These are the activations of a small neural network, seen along a few directions. Each row is one input.
Each table varies a few parts of the input and shows all the possible inputs, shuffled.
A made-up example of a description, with smaller parts first: one of 4 places along a line, together with either a single point or one of 9 places along a line or (one of 2 separate values, together with one of 5 places around a ring).
Shared parts are said once, and a part with two or three values counts as separate values.
(in the rows, 128 means zero)

Other details of the inputs vary at random and push rows far along three fixed directions, the same in every table; ignore that.

Rows:
R1: [125 130 124 127 121 131 133 124 130 127 128 127 125]
R2: [126 120 144 141 132 114 120 140 116 128 124 118 119]
R3: [174 131 112 115 107  99 111 161 174 186 152 113 134]
R4: [127 127 122 123 127 133 126 123 134 123 127 132 130]
R5: [129 131 124 119 128 132 129 123 131 121 128 130 132]
R6: [122 129 122 124 124 131 133 123 130 131 124 132 130]
R7: [130 130 123 129 128 132 135 124 123 131 128 126 127]
R8: [132 129 124 128 132 134 127 124 129 125 128 125 125]
R9: [127 124 145 141 127 116 122 140 115 127 129 117 121]
R10: [134 131 124 124 133 133 129 126 126 124 126 126 127]
R11: [122 120 144 139 125 115 120 140 122 122 128 121 122]
R12: [126 133 123 130 125 137 133 123 129 130 128 127 130]
R13: [127 128 129 132 128 130 134 128 121 131 127 127 128]
R14: [127 133 125 126 133 127 130 126 131 123 130 137 125]
R15: [126 128 125 127 130 134 131 125 124 133 126 130 128]
R16: [127 127 147 137 134 108 125 143 123 119 127 125 120]
R17: [124 117 150 142 129 105 117 143 119 119 124 119 121]
R18: [128 129 123 121 128 132 127 122 130 123 131 132 130]
R19: [123 122 145 138 124 110 128 139 116 124 128 119 122]
R20: [129 123 145 139 132 116 120 141 121 122 122 119 127]
R21: [128 125 124 122 128 131 130 123 128 128 130 133 127]
R22: [133 126 124 126 134 133 130 125 125 128 128 129 127]
R23: [127 125 123 122 131 128 128 123 130 126 124 130 125]
R24: [132 137 124 127 137 132 132 127 131 126 127 134 128]
R25: [130 128 125 128 131 134 129 123 124 129 131 128 128]
R26: [126 129 125 126 122 131 130 122 130 127 129 128 124]
R27: [129 130 124 129 129 136 127 123 129 128 130 126 126]
R28: [129 126 124 121 132 127 130 125 131 124 122 129 125]
R29: [127 126 122 125 126 131 127 122 131 127 126 132 127]
R30: [128 133 122 129 125 135 133 125 125 130 129 126 129]
R31: [131 126 125 119 132 128 132 125 128 123 126 129 126]
R32: [130 128 124 123 129 129 128 124 132 123 122 130 128]
R33: [129 129 125 128 128 134 131 123 123 131 130 128 128]
R34: [130 130 123 124 134 135 129 124 131 128 122 129 133]
R35: [127 127 124 123 127 131 130 121 128 126 132 131 130]
R36: [124 130 121 126 122 132 132 123 131 129 124 132 130]
R37: [127 129 124 124 123 131 131 123 127 127 130 130 125]
R38: [127 121 146 141 129 115 125 141 114 129 128 120 122]
R39: [125 126 122 123 128 130 128 122 130 129 126 132 127]
R40: [133 129 126 124 134 132 130 125 126 125 127 127 131]
R41: [133 129 123 126 132 133 127 125 125 125 129 127 126]
R42: [123 128 124 122 125 132 131 122 129 131 127 134 130]
R43: [128 131 124 129 126 137 129 122 128 130 129 127 126]
R44: [123 130 127 130 128 133 132 127 124 133 126 129 134]
R45: [128 125 124 121 132 128 129 124 129 126 126 131 125]
R46: [128 120 144 140 135 113 120 140 118 125 123 118 120]
R47: [123 126 146 141 131 109 123 141 120 122 131 127 118]
R48: [128 129 123 130 126 136 129 125 128 130 127 128 126]
R49: [126 131 123 131 125 137 132 126 129 130 126 128 130]
R50: [125 129 124 128 128 135 129 123 128 134 125 130 130]
R51: [130 130 123 128 129 135 127 124 126 129 131 127 127]
R52: [123 136 124 129 127 127 136 126 129 128 129 136 124]
R53: [125 129 123 125 123 132 129 121 131 129 126 134 129]
R54: [129 120 146 133 131 108 125 140 118 118 126 118 121]
R55: [129 125 126 122 131 129 130 124 128 125 128 132 128]
R56: [128 129 124 131 127 134 128 123 127 131 124 129 127]
R57: [127 128 125 123 127 132 127 122 133 122 130 129 129]
R58: [125 126 124 125 126 129 131 123 128 130 124 131 123]
R59: [130 129 125 122 128 130 129 124 133 121 126 127 127]
R60: [126 131 122 124 122 131 134 123 127 127 129 129 127]
R61: [128 137 123 133 131 131 136 127 126 131 128 133 123]
R62: [122 118 152 142 125 104 127 146 112 124 127 117 118]
R63: [125 128 122 127 122 131 133 126 129 127 125 128 123]
R64: [128 129 124 121 128 133 128 124 135 121 125 131 131]
R65: [128 130 122 132 126 133 132 125 126 131 123 127 126]
R66: [128 127 127 119 132 129 131 125 130 124 124 130 129]
R67: [127 137 123 130 131 135 132 125 129 131 131 137 128]
R68: [174 129 113 113 101  93 116 160 174 184 154 114 130]
R69: [128 125 146 138 131 117 121 140 122 120 126 116 126]
R70: [131 129 125 127 132 135 128 127 130 123 123 127 129]
R71: [123 129 129 133 128 130 131 128 124 132 123 127 130]
R72: [125 125 124 122 129 129 129 124 128 129 128 131 127]
R73: [126 128 123 124 125 132 128 122 131 125 130 129 125]
R74: [128 119 145 140 132 115 123 141 114 127 128 119 119]
R75: [130 128 124 129 132 133 126 124 129 127 124 129 128]
R76: [124 128 122 123 125 130 135 124 128 131 126 131 128]
R77: [128 129 122 129 128 139 126 124 130 129 128 130 130]
R78: [126 129 122 122 125 133 128 122 129 126 132 131 129]
R79: [126 127 123 126 123 131 130 124 129 127 126 130 122]
R80: [130 127 123 124 134 134 128 125 128 130 126 130 129]
R81: [128 136 123 130 133 134 130 125 130 130 131 136 128]
R82: [132 129 125 122 134 136 131 125 129 127 126 130 134]
R83: [ 83 144 178 139 115 143  97 142 152 127 159 149 249]
R84: [126 134 124 128 128 127 134 125 129 128 130 136 120]
R85: [131 127 122 128 132 135 126 126 129 125 126 127 125]
R86: [126 127 126 124 125 129 132 122 126 128 130 131 127]
R87: [129 135 124 129 136 133 129 126 131 127 130 136 129]
R88: [129 126 125 122 130 128 129 123 128 123 130 130 128]
R89: [130 129 125 122 135 134 130 126 129 128 124 129 133]
R90: [124 118 152 148 130 110 116 145 114 124 125 117 121]
Description of these inputs: one of 2 separate values, together with one of 5 places along a line, together with either a single point or one of 8 places around a ring.
Question: The inputs of R48 and R85 match in every part but the place on the line of 5. If R86 is changed in the same way as R48 into R85, which row does it become?
Answer: R88
Question: The inputs of R70 and R77 match in every part but the place on the line of 5. If R16 is changed in the same way as R70 into R77, which row does it become?
Answer: R47
Question: Change only the choice among 2 separate values in R48. List by row number the other rows that result.
Answer: R79
Question: Which other rows agree with R46 in the place on the line of 5 and the choice among 2 separate values? List them by row number.
Answer: R8, R22, R41, R75, R80, R83, R85, R87

Rows:
R91: [146 177  40  76 107 162 173 100 186 133 115 164 115]
R92: [163  93 110 141 131  94 142 140 101 152  62 108  55]
R93: [ 46  86 105 117 152 186 165  30  56  22  87 183 104]
R94: [161 131  50  57  88 175 185  80 159 144 140 129 126]
R95: [ 97 105 202 156 147  84  86 169  89 141 107  78 153]
R96: [ 82 139 127 133  61 143 135 113 132 180 196 158 186]
R97: [157 160 117 115 119  81 139 146 169 146 136  93  92]
R98: [ 69 162 162 142 106 134 125 121 162  92 113 183 198]
R99: [ 80 114 137 142 180 122 149 101  74  44  75 142  12]
R100: [126 125 208 154 172  70  97 172  86 109 154 103 152]
R101: [124 156 128 131 118 173  75 122 162 129 162 112 208]
R102: [189 107 120 137 158  84 148 145  93 116 106 135  54]
R103: [199 125 107 151  94 115 104 149 163 149 120 108  97]
R104: [203 146 121 107 154  93 141 148 137 160 156 102 114]
R105: [ 33 185 159 174 103 145 136 124 126 138 158 179 178]
R106: [164 145 106 138  91 148 111 153 165 138 142 114 165]
R107: [ 93 126 160 145 164 142 113 133 131  94 143 190 221]
R108: [177  91  94 168 138 116 110 141 126 109 106 102  36]
R109: [ 56  71 204 194 158  92  96 156  68  93  75 126 150]
R110: [193 157  41  72 141 171 179 109 153 146 134 169 133]
R111: [100 134 130 102 210 190 145  61  69  56 110 180 118]
R112: [139 127 103 134 125  73 118 158 177 131 119 140  83]
R113: [144 126 121 135 118 157  80 134 177 138 154 127 159]
R114: [172 122 113 114 130 105 136 147 146 194 110  76 120]
R115: [121 111 195 170 135 110  57 168 112 100 142  91 128]
R116: [112 140 130 114 113 169 142 136 160 172 116 121 223]
R117: [109 122  87 110 139 184 169  97  96 121  69 142 129]
R118: [108 117  90  79 128 157 144  60  98  94 128 128 114]
R119: [167 103 106  98  70  84 143 154 137 149 144 102 104]
R120: [117 170 125 104 122 110 108 135 179 140 147 126 154]
R121: [ 96  97 209 148 147  91  76 170 102 142 109  99 147]
R122: [139 169  55  57 138 166 135  79 194 136 129 165 101]
R123: [161 147 104 183  93 132 119 145 130 194 168 108  80]
R124: [124 111 131  77  98 119  96 122 156 145 170 130 157]
R125: [135 128 212 160 153  81 140 187  91 106 142 101 154]
R126: [136 162 128 137 109 177 103 118 164 130 156 106 211]
R127: [157  95 127 108 114  88 155 116  88 120 127  72  47]
R128: [146  68 121 105 125  88 130 121 107 118 129 108  33]
R129: [ 82 114 163 123  80 138 123 101 131  96 133 170 214]
R130: [128 112 114 173 133 114 157 133  70 200 105 108  30]
R131: [123 106 207 153 172  75  96 177 109 108 151 137 148]
R132: [108 117 129 110 130 151  98 129 174 175 122 149 206]
R133: [ 58 151 118 163 192 212 197  44  11  75 120 199  93]
R134: [196 138 111 139 101 135 130 162 159 153 138  72 101]
R135: [123 168 136 118 102 122 151 153 181 133 136 124 156]
Question: The inputs of R110 and R119 match in every part but one. If R131 is changed in the same way as R110 into R119, which row does it become?
Answer: R128
Question: What do these inputs look like to the network?
Answer: one of 5 separate values, together with either a single point or one of 8 places around a ring
Question: Change only the place on the ring of 8 in R97. List by row number the other rows that result.
Answer: R91, R98, R99, R112, R120, R122, R135
Question: Change only the choice among 5 separate values in R118. List by row number the other rows that result.
Answer: R95, R100, R101, R120
Question: Which other rows agree with R103 in the choice among 5 separate values? List them by row number.
Answer: R101, R106, R108, R113, R115, R123, R126, R134
Question: Start at R116 and move only the place on the ring of 8, one step at a time. The first step leads to R117. Which rows follow, in order?
Answer: R92, R109, R132, R121, R95, R114
Question: Change only the choice among 5 separate values in R133. List by row number the other rows that result.
Answer: R96, R105, R123, R130
